These are the activations of a small neural network, seen along a few directions. Each row is one input.
In each table, some parts of the input vary, and every possible input appears once, in random order.
Descriptions start from the smaller parts, as in this example, which fits no table here: line(4) and (point or ring(9) or (values(2) and ring(8))).
Shared parts are said once, and a part with two or three values counts as separate values.

Other details of the inputs vary at random and push rows far along two fixed directions, the same in every table; ignore that.

Table:
r1: -160 -167  113  242   78  134 -167  331  117  161   27   59  174
r2:  -22  -69   71   54   16   35 -211  191  262  263 -111  203  433
r3:   14 -233  -54  246  234   32 -274  233   15  -10 -137   -5  133
r4:  386  392 -331 -472 -319  295  673 -442 -222 -377  235 -222 -458
r5:   -7 -240  -78  263  185    5 -293  175   81  -74 -121  109  116
r6: -343 -227  324   15   31 -933  117 -424 -164  334   23   30 -470
r7: -105   -3  -90   36  184  -37 -162  114  145  173 -135  220  471
r8:    5  -66  -32  -78  -32 -321  324 -265 -169   66   -1  -97 -407
r9:  -96 -187  260  131   48   18 -267  240  184  -51  -53   98  219
r10:  197  417 -305 -251  -56  624  191   22  -23 -267   25  -89  311
r11:  -79 -110  105  145  199  -39 -361  205  -17  -50  -75  -13  214
r12:  -50 -275  190  105  124  109 -240  345   66   74 -102  -19  180
r13:  288  455 -333 -192 -120  609   51   23  -19 -250   32 -129  253
r14:  280  357 -161 -256 -223  724  138   82   97 -181   61 -107  269
r15: -143 -199    6  159  217  -48 -196  151  115 -149 -109  188  212
r16:  -45   93  151  -59 -267 -200  285 -263  -36  242   86  -36 -379
r17:  338  235 -261 -221  -55  584   35  145 -161 -367   75 -291  146
r18:  -21 -334   88  207   89   86 -207  251  216  -10 -106  117  116
r19: -230  -89  -20  201  221   53 -159  171   39   73 -102  112  266
r20: -173  -88  -65  288  168   40 -273  270  -13   96  -14   46  154
r21:  367  118 -186 -226 -121  716  158  206   50 -309   83 -244   87
r22: -133  -35  -23  279  160   27 -287  190   30   96 -109   82  204
r23:  478  707 -344 -551 -424  210  531 -494 -175  -79  236 -160 -216
r24:  123  302    4 -305 -327 -343  337 -555 -210  -99  213 -148 -600
r25:  -46  -33   40 -147  -46 -335  274 -256 -235   75   36 -146 -343
r26: -231 -110  -36  254  223   41  -96  270   -2   65  -12   61  231
r27: -221 -274  374   60 -137 -833  100 -379   89  339   14  193 -624
r28:  -83   68   98 -156 -111 -392  236 -349 -124  -60   87   -7 -308
r29:  -90 -217  264   96   82   51 -266  276  112   11  -44   -5  240
r30: -201 -190  229  134  -23 -909   10 -466  -48  266   -3  197 -623
Description of these inputs: values(3) and (line(4) or ring(6)).
Changing only the values(3) part turns r13 into r14. The same change can be made to r23. Which row results? -> r2
Which other rows agree with r10 in the values(3) part? List them by row number. -> r4, r6, r7, r8, r15, r19, r25, r26, r28

Table:
r31: -74 -63 130 -58 -13  35  46 232  87 120   3 136  75
r32: -173   32  -36  205  148  -72  -69   77 -122 -166  -48  -70   51
r33: -129  -35 -109   62  247  -29    6  101 -153 -142 -150   78   23
r34:  125  -90   97  104  -12   75 -232  125   45  141  -81 -133  -86
r35: -201  137  -48  127  107  -76  -64   39    1  -30   49   43  172
r36:   79  177 -196  113  116  -84 -236   -7  -14  152  -29   66  139
r37:  -96   38  -69  -90  170 -146 -124  -34 -130   45  -19   10  308
r38: -146 -111  234  117  -26  103  -54  172   61  -46   -3 -160  -44
r39: -154   89 -185  148   31   29 -160  -15    4   52   24  180   78
r40:   87  -66    9   48  116 -142 -203  -87   53 -400 -153  163   57
r41: -193  144  113   63  -19   29  -34   37  112  110   -2   11  201
r42:   88 -279  -79  213  136   74   41  127   35  -13   28    0  -91
r43:  494  627 -509 -587 -349  928  498 -110   30 -329   92 -240  223
r44:  130 -229  125   -7   76  -83 -203   30  144 -392   -4  111  -68
r45: -102 -165   99  142  -96  195 -155  118   61   41  -27  -17 -138
r46: -104 -132  272   68   36  108  -46  127  -18  -20    5 -149   15
r47: -153   62   51  -69   87   51   35   51   88  154 -108  170  175
r48:  109 -217  291  -31  -49   11 -191   12  236 -263 -109   84  -43
r49:   43 -134  -19  -19  -96   24   35  163  171  182  -31   72  143
r50:   56   33  182  -81  -45  -65 -171 -126  297 -109 -121  265  210
r51: -157  118  -11   74  167  -68  -49   -7  -81   -8   60   49  228
r52: -132  222  -71 -269 -105 -542  473 -528 -211  182  117   87 -539
r53: -101  144 -128  -19 -233 -456  284 -545 -301   91   94  -32 -711
r54: -122   20   -7  150  200  -54  -49   35 -205 -153  -35  -67  106
r55:  -20 -115 -245  111  162  -66   -8   28  -64  -62 -182   23   84
r56:  106   75 -183  189  158  -80 -247   31 -134   18 -119  -43   19
r57:  683  544 -486 -428 -239  893  221   61 -186 -538  258 -447 -112
r58:  -62  -60  -59  -16  206 -133 -127    3 -255  -97 -115 -106  186
r59:   15  -16 -203  198  144   -8   51  -24   70  124  -30  171  150
r60: -149   93  -22   89  -90  129 -135  -16  115  194  -31  154  110
r61:  -91   41   99 -150   48  -47 -102  -41  -17  192  -71  -19  341
r62:  107 -135   39  145  -76   95   87  158  179  221   26  111   85
r63:  156   44   54   67 -101  -10 -201  172   95  260   23   10   65
r64:   24 -277 -131   50  118    4  -16  139   26  -57  -34  -36  -32
r65: -123 -123   73  144   99    9  -70  192  -29 -171  104 -131  -66
r66:  579  536 -611 -289 -171  918  513  -67 -200 -575  113 -291   20
r67:   -6  -78  172 -143  -52  -48  -89  145  -19  147   39  -54  245
r68:  -52  -22 -252   35  127  -88    0  -21   63   87  -91  142  203
r69:   81  175  -32   58   -2   10 -215   -9   97  298  -84   39  171
r70:  -75  -30  210 -277 -235 -374  470 -395 -151  177   64 -116 -757
r71:  -44  162  278 -228 -365 -454  441 -394 -151  263  283 -114 -503
r72:  -10 -219   45  -78  162  -56 -128  118 -161 -104   32 -162   75
r73:   72 -262   79  183    9  175   54  107  123  107  -80  -30  -69
r74:  -82 -178  -56  170   29   99 -170  139  -26  -80   78   13 -161
r75:  -88 -207    8   12  208   21   -2  210  -53 -129   -3   25  -98
r76: -154  120  157   17   47   31  -28   -9   33  139    6   22  259
r77:   32 -108   72 -226 -319 -394  457 -461  -68  241   28 -173 -691
r78:  -73  -36   57  101 -187  117 -126  166  115  158   79  124   17
r79:   53   36   13  -30   75 -166 -190 -137  180 -256  -63  289  174
r80:  -83 -148  114   99  163    3  -58  144 -107 -143  113 -118  -12
r81:  -39 -209  214  -96   39   32 -117  101  -67   26  -79 -193   94
r82:  164   71  305 -323 -454 -572  302 -521  111   25  161  130 -570
r83:  21 -15 -37 138  25  97  76 -27 181 263 -86 144 184
r84: -113   22  193   73 -120   21  -21  223  111   70  109  -22  104
What is each input in this table made of? -> ring(6) and (point or ring(8))
Changing only the ring(6) part turns r40 into r50. The same change can be made to r66. Which row results? -> r83
Changing only the ring(6) part turns r65 into r32. The same change can be made to r72. Which row results? -> r58
Which other rows does r67 become when the ring(8) part takes its other values? List them by row number. -> r31, r49, r62, r63, r71, r78, r84
Which other rows agree with r79 in the ring(6) part? List them by row number. -> r35, r36, r37, r39, r51, r52, r59, r68
Which other rows agree with r34 in the ring(6) part? List them by row number. -> r38, r45, r46, r48, r70, r73, r77, r81
Which other rows does r61 become when the ring(8) part takes its other values? List them by row number. -> r41, r43, r47, r60, r69, r76, r83

Table:
r85:  196  305 -188 -183  -54  263   82 -111  -27 -155   28    8  137
r86:  126   20  -20  -47  -19  387  -40  196  -17 -262   32  -99   88
r87:  107  230 -154 -103    2  329  -28   68   78 -159  -15   15  283
r88:   28   38   25 -120 -102 -371  250 -384 -170  -74   98  -74 -455
r89:  118  -29  -12  -67  -43  406  -24  235   27 -216   64 -105   73
r90: -297 -143  -46  328  313 -399 -259   38  -74  327 -114  212  183
r91:  117  159  -10  -94 -121  448   42  219  148    1   35  -30  240
r92:  113  160  -54  -94 -104  398   27  175  132  -42   -1  -36  267
r93: 123 167 -84 -90 -66 379 -12 127  96 -77 -13 -16 287
r94:   77    5  149 -221 -352 -279  440 -397 -116  143  185 -190 -724
r95: -222 -227  170  256  150 -371 -287   67  142  300 -140  225  201
r96:   56   60   -9 -236 -228 -411  402 -473 -177  -37  115 -100 -647
r97: -221 -429  205  286  225 -364 -322  122   68  117  -99  125   29
r98: -322 -316   29  385  398 -415 -269  120 -111  134 -175   63   37
What is each input in this table made of? -> values(2) and (point or line(6))
Which other rows does r95 become when the values(2) part takes its other values? List them by row number. -> r97

Table:
r99:  183  551 -407 -502 -265 -222  612 -520 -181  237  205   41 -181
r100: -227 -452  110  257  111 -893    1 -383  115  164 -178  195 -439
r101:  305  188   22 -298 -358   97  266 -296 -144 -341  221  -83 -200
r102:  129  -61 -468  192  384  630 -376  538  189 -645 -267  171  653
r103:  336  265 -250  -90 -161  190  402 -194 -176  -46   79 -269 -367
r104:  303  424 -382 -152 -223   15  521 -333 -348  -37  103 -199 -581
r105:  296  312 -367 -286  -79  138  120 -327 -296 -140   85 -142 -349
r106:  105  321 -243 -395 -125   23  279 -203 -410 -196   13 -337 -181
r107: -244 -379  253  254  161 -569 -152   68  253  680 -138  393  416
r108: -186 -483  371  404   43 -533 -117  157  135  542 -135  152 -423
r109:  323  140 -237 -200  -35  347  -24 -182 -109 -148   64 -222 -105
r110:  186  250   -1 -101  142  186  -42   58  -18 -364  106 -158  170
r111:  348  117  -64 -303 -240  165  195 -372 -129  -37  140 -229 -429
r112: -413 -517  136  603  594 -370 -886  527   97  -46 -258  504  633
r113:  126   -8  218   34  209  609 -403  677  251 -423    1    9  526
r114: -208 -547  309  153  -81 -773   21 -200  263  205 -117  251 -570
r115: -229 -702  295  832  481 -137 -640  672  247  383 -381  270  466
r116:  -82 -168  -26  138  355  866 -113  549   73 -407 -134   -3  683
r117: -550 -236  116  125  226 -901  299 -448 -316  325  -43  163 -579
r118:   59   25 -108  -74  183  517 -256  386  -76 -312 -160 -323  564
r119:   54  127  -32 -112 -335  320  205  139   -2    8  340 -240 -267
r120: -313 -386  429   74  -32 -781  -26 -219 -141  380 -124 -144 -299
r121: -506    8   98  414  228 -571 -468  -70  156  506 -285  470  284
r122:   34  440 -373 -179 -313  -83  460 -368 -373    0  377 -275 -552
r123:  276  367  150 -408 -271 -142  466 -436 -161 -226  295 -259 -484
r124: -327   34  408  126 -274 -854   74 -639  118  677  -87  249 -342
r125: -399   49  267  209  -63 -795 -116 -517  130  630 -146  268 -141
r126:  263  310  -87 -515 -410  157  505 -162  130  239  200   14  -35
r127:  210  181 -106 -205 -152   70   93 -196 -118 -366  179  -64  -46
r128:  192  278 -294 -229   16  328  143   46  128  104   28   46  566
r129:   96    7  107 -286 -147  458  -39  352  -32 -199  -37 -301  151
r130:  -14  196 -156 -272  -23  234  541 -302 -239 -235  126 -217 -246
r131:  200  425 -173 -210   92  103  102  -43 -207 -394  135  -96   -8
r132:  186  -41   68  -87  -81  585 -275  448  169 -460   89   79  371
r133:  -31   -8 -262  315  222  674 -358  602   80 -191   81 -159  629
r134: -240 -697  408  415  318 -219 -744  400  275  391 -232  265  102
r135: -122 -133   76  -56  130  646   74  422   83 -270  -12    2  212
r136: -186 -522  247  246  -16 -815   38 -335  166  165 -161  217 -463
r137:    5  312   77  -37 -194  624 -242  252  368   19 -109  152  462
r138:   62   13 -130  204  -18  679 -140  452   51 -173  139 -192  399
What is each input in this table made of? -> line(4) and (values(2) or ring(8))
Changing only the line(4) part turns r101 into r112. The same change can be made to r120. Which row results? -> r106
Which other rows does r128 become when the values(2) part takes its other values? List them by row number. -> r125
Which other rows does r119 become when the ring(8) part takes its other values? List them by row number. -> r108, r113, r114, r129, r132, r134, r135
Which other rows does r100 become when the ring(8) part takes its other values? List them by row number. -> r103, r109, r110, r118, r127, r130, r133
